These are the activations of a small neural network, seen along a few directions. Each row is one input.
Each table varies a few parts of the input and shows all the possible inputs, shuffled.
A made-up example of a description, with smaller parts first: one of 3 separate values, together with either a single point or one of 11 places around a ring or (one of 6 places along a line, together with one of 8 places around a ring).
Shared parts are said once, and a part with two or three values counts as separate values.

Other details of the inputs vary at random and push rows far along three fixed directions, the same in every table; ignore that.

Table:
x1: [  8,   0,   2,   4, -18, -13,   1,   6, -29, -12,   2, -11]
x2: [-14,   9,  17,   2,   9,  -5,   4,   6,   4,   6,   2,   1]
x3: [  5,  13,  21,   7,   0,   8,  -9,   0,  -4, -10, -15,   0]
x4: [-24,   0,  20,   0,   3,  -3,  18,  16,   2,  17,   0,   9]
x5: [  0, -17, -35, -13,  -4,  -7,   3,  -4,  14,  14,  13,  -1]
x6: [-20,   1,  21,   6,  -4,   2,  15,  15,   0,   7,   4,   0]
x7: [ 17,   3,  -1,   0, -15, -14,  -8,   3, -20,  -5,  10,   6]
x8: [  4,   1, -17,   0,  14,  18,  -1, -16,  26,   1, -10,  -4]
x9: [-19,   7,  35,   3,   6,   7,   8,   1,  27, -13,  -8,  29]
x10: [ 17,  12,   2,   1,  -5,   0, -25,  -4, -11, -17,  -7,  11]
x11: [-35,   4,  38,   0,   5,  -8,  19,  17,   6,  30,   5,   7]
x12: [-13,  -1, -12,  -7,   7,  24,   6,   1,  43,  10,   3,   7]
x13: [ 15,  -8, -40,   2,   5,  13,   1, -17,   2, -14,  -3,  -9]
x14: [ -1,   9,  17,   9,   5,  18,  -6,   0,   2,  -9, -18,   7]
x15: [  1,   9,  18,  12,  -1,   7,  -7,   9,  -7, -20,  -5,  -3]
x16: [-12,   3,  19,   1,  -3,  -1,   5,   2,  -5,  10,  -2,  -2]
x17: [ 21, -11, -36,  -9,   6,  -9,  -6, -21,  -3,  -1,  -4, -12]
x18: [  1,  -4, -28,  -6,   4,  22,  -5,  -9,  29,  -2,   0,   5]
x19: [  0,   3,   4,  -2, -10, -15,  -4,  -4, -33,  -5,   9, -12]
x20: [  5,  -4, -20,   1,  12,  13,  -3, -15,  20,  -2,  -4,  -8]
x21: [ 18,  -7, -35,   2,   9,  12,   1, -12,  20,  -6, -17,   0]
x22: [ 21,   3,  -6,   2, -13,   4, -14,  -6, -18, -14,   5,   6]
x23: [  3,   7,  22,  10,  -4,   9,  -8,   9,  -4, -15, -15,   2]
x24: [ 19, -10, -35,   2,   6,  17,  -4, -22,  13,  -5, -16,  -5]
x25: [  6, -10,  -1, -20, -28, -31,  -2,   1, -35,  14,  25, -11]
x26: [-19,   5,  19,   0,   0,  -5,   6,   5,  -7,   8,   9,  -5]
x27: [ 10,  -9, -25,   3,   9,   9,   1,  -7,  20,  -1, -14,   1]
x28: [-32, -17,  -3,  -9,   8,   2,  37,  11,  28,  34,  21,  -8]
x29: [ 15,  10,   9,   5,   6,   7, -18,  -6,  -7, -23, -10,  -6]
x30: [  1, -17, -34,  -5,   1,  -5,  16,  -8,   8,  16,   0,  -5]
x31: [ -7,   1,   6,  -6,  -5, -23,   2,  -2, -27,   9,   7,  -4]
x32: [-20, -16, -20,  -5,  14,  -4,  24,  -1,  27,  28,  17,  -6]
x33: [  6,   8,  22,   7,   0,  12,  -7,   9,  -1, -16, -17,   2]
x34: [  4,  -1, -23,   3,  12,  15,   3, -11,  21,  -5,  -1,  -8]
x35: [  2,  -6, -31,   5,  17,  14,   7,  -9,  24,  -2,  -5,   1]
x36: [ -6,  -5,   9,  -3, -19, -16,   9,   8, -33,   5,   6,  -8]
x37: [  2,   3,   2,   7,   0,  -1,   0,   5, -13, -11,  -7,   4]
x38: [  2,  -3, -25,   2,  13,  17,   3, -14,  15,  -5,   0,  -5]
x39: [ -4,  -3,   6,   2, -13, -23,   9,  11, -29,   1,   7,  -4]
x40: [ 20,   6,  -6,  -6, -15,  -3, -20,  -8, -15, -13,   0,  -1]
x41: [-28,   4,  22,   3,   4,   1,  15,  12,   4,  12,  13,  -3]
x42: [-27,   1,   5,  -1,  19,  18,  19,   1,  41,  22,   5,   0]
x43: [ -7,   0,   9,   4,  -7,   0,   8,   8, -15,  -3,   2,  -3]
x44: [-34,  -7,  24,  -5,  -8, -21,  25,  18,  -9,  28,  29, -11]
x45: [  2,  11,  19,   6,   2,  10,  -9,  -3,  -9,  -9, -14,   2]
x46: [ 1,  0,  8,  8, -4,  4,  0,  8, -4, -9, -5, -4]
x47: [-31, -17,  -6,  -9,   9,  -4,  33,   4,  21,  44,  10,   4]
x48: [  5, -18, -29,  -8,   1, -13,   9, -13,   5,  20,   3, -10]
x49: [  7,   4,   4,  -9, -17,  -8, -13,  -2, -25,  -3,   9,   2]
x50: [ 25,   9,   6,   7,   1,  10, -21,   1,   0, -21,  -7,  14]
x51: [-29,  20,  45,   6,  18,   9,   6,  16,  22,  11,  -8,  13]
x52: [ 15,  10,  10,   3,   4,   7, -19,  -8,  -7, -19, -14,  -5]
x53: [-16, -13,  11,  -6, -11, -16,  23,  15, -11,  18,  17, -11]
x54: [ -8, -10,   7,  -4,  -9, -23,  11,   8, -15,  20,   6,  -4]
x55: [11,  3,  0,  4, -7, -2, -7,  1, -7, -4,  6, 12]
x56: [  0,  -5, -22,  -8,   6,  20,  -2, -13,  32,  12,   2,   7]
x57: [ 16,   0,   3,  -1,  -3,  -1, -10,  -8, -12,  -8,  -9,  -9]
x58: [ 7,  0,  6,  2, -5, -1, -7, -5, -8, -2, -7, -7]
x59: [  5,  -3, -27,   1,  12,   1,   4, -10,  13,  -2,   1,  -6]
x60: [-38,   5,  36,   3,   0,  -1,  26,  26,   9,  19,  15,  -1]
x61: [  7,   6,  -1,   6,  -4, -11,  -1,   6, -19, -15,   0,  -5]
x62: [  5,  11,  20,   9,   0,  11,  -8,   3,  -1, -12, -18,   3]
x63: [  9,   1,   3,  -9, -18,  -8, -15,   6, -20, -13,   8,  -3]
x64: [ 15,   1, -13,  -8, -24, -12, -18,  -4, -36, -18,   9,  -5]
x65: [  0, -13,  -4,  -7, -29, -32,  11,   4, -45,   9,  14, -17]
x66: [ 17,   3,   2,  10,  -5,  -7, -11,   5, -20, -22, -11,  -2]
x67: [ 11,  16,  11,   2,   2,   8, -22,   1,   7, -13, -11,  15]
x68: [ 13,  12,   7,  10,  11,   4, -21,  -5,  -3, -22, -14,   1]
x69: [-19,  15,  27,   3,   7,  16,  -7,  18,  22,  -3,  -4,  21]
x70: [ -1,  -4, -11,  -9,  15,  15,  -2,  -5,  38,  13,  -1,  12]
x71: [-32,   8,  52,   2,   1,  11,  16,   7,  28,  -4,  -1,  26]
x72: [-29, -17,  -6, -18,   2,  -9,  23,   7,  31,  48,  24,   7]
x73: [ 13,   9,   8,   6,   0,   3, -19,  -8, -11, -18, -12,  -5]
x74: [ 19,   7,   8,   4,   4,  -2, -17,  -4, -11, -15, -17,   0]
x75: [ 20, -10, -40, -12,  -1,   0, -12, -11,   7,  -7,   2,  -1]
x76: [ -4,  -2, -23,  -6,  12,  20,  -3,  -4,  31,   1,  -2,  14]
x77: [ 15,  11,   6,   8,  10,   3, -16,   0,  -7, -26, -10,  -1]
x78: [ -2,  -4,  -5,  -7,  -8, -28,   3,  -5, -28,  11,  10, -10]
x79: [ 13,   9,   4,   2,  -9,  11, -26,   2,  -3, -25,  -6,   5]
x80: [-16,   3,  18,   4,   1,  -6,  15,  18,   3,   8,   1,   3]
x81: [ -8,  14,  32,   2,   2,  18, -14,   9,  18,  -2,  -5,  15]
x82: [ -3,   9,  28,  11,   6,  18,  -8,   7,  10,  -8, -19,   7]
x83: [  1, -16, -38, -18,  -4, -10,   6, -14,   5,  23,  16,   2]
x84: [  4,   3,   1,   7,  -8,  -4,  -2,   2, -21, -15,   2,  -9]
x85: [  5, -16, -32,  -8,  -1, -12,  14, -10,   5,  19,   1,  -7]
x86: [-15,   1,  19,   2,   7,  -5,  12,  18,   3,   5,   5,   1]
x87: [  1, -17, -29, -10,   2,  -8,  14,  -9,   3,  11,  17, -19]
x88: [ -3, -14, -38,  -7,   8,  -9,  15, -12,   1,  13,  14,  -9]
x89: [  8,  11,  20,  11,   3,  13, -15,   9,  10, -11,  -4,  20]
x90: [ 18,  -9, -21,  -4,   0,  15,  -3, -10,  17,   1,   7,   3]
x91: [  4, -18, -32, -13,  -6, -24,  16, -13,  -7,  25,  10, -14]
x92: [ 12, -10, -18,  -2,   7,  14,   0, -12,  16,   2, -12,  -5]
x93: [  0,  13,  17,   8,  12,  11,  -9,  -2,   2,  -7, -19,  10]
x94: [ -2,  -1, -15,   1,  16,  20,   1, -17,  27,   4,  -9,  -2]
x95: [-6, 14, 26,  9,  8, 18, -5, 12, 15, -2, -1, 26]
x96: [ 11,  13,   4,   9,   9,   1, -18,  -7, -10, -22, -12,   1]
x97: [ 5,  4,  7,  5, -8,  2,  0,  5, -9, -8, -9, -4]
x98: [-24,   3,  31,   3,   3,  -5,  12,  15,   2,  18,  -3,   9]
x99: [  7, -10, -20,   0,   5,  22,   2,  -8,  35,  10,   7,   8]
x100: [ 26,  -6, -35,   0,  -2,  16,  -7, -17,  16,  -6,   2,   2]
x101: [ -1,  10,  23,  11,  13,  13,  -3,  15,  12, -14, -16,  10]
x102: [ -3,  -6,  -7,  -4, -12, -33,   7,   2, -36,   5,  20, -13]
x103: [ 19,   5,   7,   5,   2,  -1, -16,  -1, -11, -17, -20,   2]
x104: [  7, -11,  -6,  -9, -33, -30,   4,   1, -40,  12,  31,  -7]
x105: [  1,  -5,  -9, -14, -25, -32,  -1,   8, -29,   5,  20,  -5]
x106: [ 11,   1,  -8,   7,  -1,  -6,  -6,   2, -12, -16,  -3,  -4]
x107: [ -5,   8,  13,   1,   2,   2,  -4,  -4, -10,  -2,  -4,  -2]
x108: [ -3,  -9, -10,  -5, -17, -33,  12,   5, -43,   5,  20, -12]
x109: [ 12,  -3, -35,   0,  19,  11,  -6, -22,  14,  -7,  -8,  -1]
x110: [-24,   6,  32,   1,   8,  -8,   6,  12,   6,  16,   2,   4]
x111: [  8,   4,   5,  -1,   3, -12, -10,  -2, -15, -10,  -1,  -6]
x112: [  7,   5,  18,   4,  -2,  -5,  -6,  11, -13, -12, -13,   3]
Description of these inputs: one of 2 separate values, together with either a single point or (one of 5 places along a line, together with either one of 3 separate values or one of 8 places around a ring).
Changing only the choice among 2 separate values turns x56 into x10. The same change can be made to x63. Which row results?
Answer: x75
Changing only the choice among 2 separate values turns x72 into x81. The same change can be made to x83. Which row results?
Answer: x49
Changing only the choice among 2 separate values turns x1 into x80. The same change can be made to x79. Which row results?
Answer: x5
Change only the choice among 2 separate values in x31. List by row number the other rows that result.
Answer: x107
Change only the place on the line of 5 in x88. List by row number the other rows that result.
Answer: x32, x59, x77, x102
A walk changes only the place on the ring of 8. It starts at x74 and steps to x103. List the rest of the walk in order.
Answer: x112, x101, x86, x77, x111, x17
Change only the choice among 2 separate values in x104. List by row number the other rows that result.
Answer: x55

Table:
x113: [-14, -21, -35,  -9,  11,  -6,  30,  -7,   4,  17,  -5, -11]
x114: [ 39,  22, -21,  15,   3,  19, -38, -12,  -8, -46, -26,  16]
x115: [ -7, -18, -23, -16,  -3,  -6,  18, -14,  24,  13,  18,  -5]
x116: [ -3, -19, -23, -16,   7, -11,  11,   0,  25,  26,  16,  -7]
x117: [ 18,  22,  -7,  13,  10,  29, -24, -11,  14, -34, -24,  22]
x118: [ 34,  -4, -14,  -4, -14,  -6, -22,  -4, -19,  -9,  -7, -10]
x119: [ -3,  12,  22,  -2, -20, -16, -11,  19, -38,   7,  14,  -6]
x120: [-13,  -8, -30, -13,   3,  -4,  13, -12,  18,  17,  23,  -5]
x121: [-28,  16,  45,  21,  13,  23,   3,  22,  13,  -8, -30,  -4]
x122: [-34,  17,  47,  19,  23,  14,   4,  22,  20, -13, -23,  -1]
x123: [-20,  15,  31,  -2,  -2, -18,  -4,  23, -15,   9,  20,   2]
x124: [ -1,  16,  37,  18,   6, -16,   4,   9, -26, -16,  -1, -12]
x125: [-11,  -1,  34, -10, -22, -33,   3,   7, -29,   2,  18,  -4]
x126: [ -6,  -3,  -5,  -1,  12,  42,   8, -11,  59,   6, -11,  10]
x127: [-31,  18,  48,   4,  -3,  16,   3,  12,   8,   8,   3,  11]
x128: [ -7, -22, -34,   9,   8, -12,  31,  -6,  11,  21,   0, -14]
x129: [ -1, -24, -21, -14,  -2,   2,  14, -14,  19,  30,   6,  -6]
x130: [-11,  -2, -15,   4,  32,  42,  12,  -9,  40,   0, -29,  -7]
x131: [ -4,   3, -13,   2,  34,  32,  -9, -20,  48,  -1, -12,  12]
x132: [ -1, -17, -28, -15, -10,   3,  16,   0,  21,  25,  15,  -8]
x133: [  0, -21, -23, -16,   7, -11,  10,  -8,  21,  24,  12,  -7]
x134: [ 33,  -5, -29,  -3, -14, -26, -22, -16, -46, -11,  -2,  -3]
x135: [-10, -16, -25, -12,  -2,   5,  13, -20,  14,  29,  12,  -6]
x136: [ 22,  -2, -20,   4,   5,  -9,   5, -12, -31, -18, -13, -10]
x137: [ 18,  -8,  -6,  -4, -18, -16,  -6, -12, -20, -11,  -5,   6]
x138: [-12, -10, -30, -12,  -4,   4,  16,  -5,  16,  32,  20,  -7]
x139: [ 30,   5,  -7,   6,   5,   7, -23,   0,   4, -19, -22,  14]
x140: [ 32,  22,  -8,  17,  20,  28, -40,  -7,   8, -35, -34,  21]
x141: [-21,   4,  33,  15,   1, -24,  14,  18, -18,   1,   4, -17]
x142: [ 32,  25, -11,  17,  16,  29, -39,  -4,   8, -39, -31,  22]
x143: [ -2,  -2, -15,   0,  15,  32,   9,  -5,  56,   1, -13,  23]
x144: [ -4, -18, -26, -16, -12,   4,  19,  -6,  21,  23,  15,  -8]
x145: [-14,   1,  25,  -4, -16, -31,   2,   7, -41,  14,  12,   7]
x146: [-19,  -3,  20,   7, -17, -36,  14,  20, -45,   2,  -4, -13]
x147: [ 36,  12,   2,  11,   4,  38, -35, -22,  15, -42, -37,   9]
x148: [ 11,  -4,  -7,  -4,  -8, -16,  10,  -6, -44,  -3,   1, -26]
x149: [ 11, -22, -36, -17, -15, -12,   9,   0,   0,  26,  18, -16]
x150: [ -8, -15,  -7,  -8,  14,  21,  11,  -3,  46,  31,  -4,   3]
x151: [ 23, -10, -21,   6, -25,  13, -12,   4, -26, -28,  16,  -6]
x152: [ 20,   6, -20,  -3, -18,   1, -17, -14, -24, -15,   2,  -8]
x153: [  0,   7,  25,  -7, -24, -27,  -5,  12, -29, -13,  16,  -4]
x154: [-23,  12,  36,  -3,   2, -19,  -3,  22, -13,  15,  18,   2]
x155: [-14,  -8, -30, -13,   6,  -5,  13,  -5,  20,  23,  24,  -5]
x156: [ -1, -19, -31, -13,  -1,  -8,  19,   6,  22,  29,  12,   5]
x157: [ -6, -15, -27, -16,   0,  -8,  17,   0,  26,  19,  21,  -5]
x158: [ 45,   0, -23,  14,  -9, -13, -10, -21, -47, -26, -10, -29]
x159: [-27,  12,  35,  -4,  -8, -14,   4,   8, -13,   3,  19,   4]
x160: [-34,  19,  48,   9,  28,  18,   7,  20,  16, -12, -20,   3]
x161: [-26,  23,  50,  12,  14,  23,  -4,   9,  19,  -3, -15,  31]
x162: [-25,  -3,  32,   8, -20,   0,  15,  37, -16,  -2,  28,  18]
x163: [-21,   0,  45,  -7,  -5, -20,   5,  14,  -7,  13,  13,   4]
x164: [-12,  15,  52,  11,  13,  19,  -7,  14,  22,  -6, -22,  31]
x165: [ 21,  -8, -21,   6, -15,   3, -14,   2, -21, -37,  20,  -4]
x166: [ -7,   3, -12,   1,  28,  40,  -3,  -3,  51,  20, -10,   8]
x167: [ -9, -17, -25, -12,   3,   5,  10, -18,  13,  32,  10,  -6]
x168: [-18,  27,  49,  11,  18,  23, -17,   3,  19, -18, -12,  20]
x169: [ -8, -15, -29, -10,  21,  -4,  30, -12,  11,  15,   9, -20]
x170: [ 31,   1, -18,  -4,  -8, -13, -22,   0, -15, -22,   2,  -7]
x171: [-18,   2,  37,  -3, -21, -18,  13,  15, -14,   5,   9,  14]
x172: [-14,  -1,  39,  -3,  -8, -20,   7,  22, -11,  18,   4,  14]
x173: [ 19,  19,  -5,  14,   9,  29, -24, -18,  12, -36, -26,  22]
x174: [ 30,  -2, -22,  -3, -18, -13, -13,  -1, -20, -20,  -4,   5]
x175: [ 39,   1, -27,  -3,  -7, -21, -36, -22, -41, -27,  -2, -13]
x176: [-19,   2,  33,  16,  -8, -15,  17,  18, -22,  10,  -1, -20]
x177: [ 35,  -5, -26,  13,  -8, -27,   3, -15, -47, -18,  -4, -18]
x178: [-18,   7,  35,  -3,  -7,  -8,  -3,  14, -18,  21,   8,   0]
Changing only one part turns x156 into x170. The same change can be made to x162. Which row results?
Answer: x165
Changing only one part turns x148 into x136. The same change can be made to x144. Which row results?
Answer: x143
What do these inputs look like to the network?
Answer: one of 3 separate values, together with either a single point or one of 5 places around a ring or (one of 2 separate values, together with one of 8 places around a ring)
Change only the choice among 2 separate values in x173. List by row number the other rows that result.
Answer: x171
A walk changes only the place on the ring of 5. It starts at x121 and steps to x176. List the rest of the walk in order.
Answer: x158, x148, x130
Change only the choice among 2 separate values in x145. List by row number the other rows that result.
Answer: x164
Change only the choice among 3 separate values in x174. List by row number the other rows that result.
Answer: x132, x157
A walk changes only the place on the ring of 8. It starts at x127 and steps to x135. List the rest of the walk in order.
Answer: x167, x178, x166, x119, x138, x152
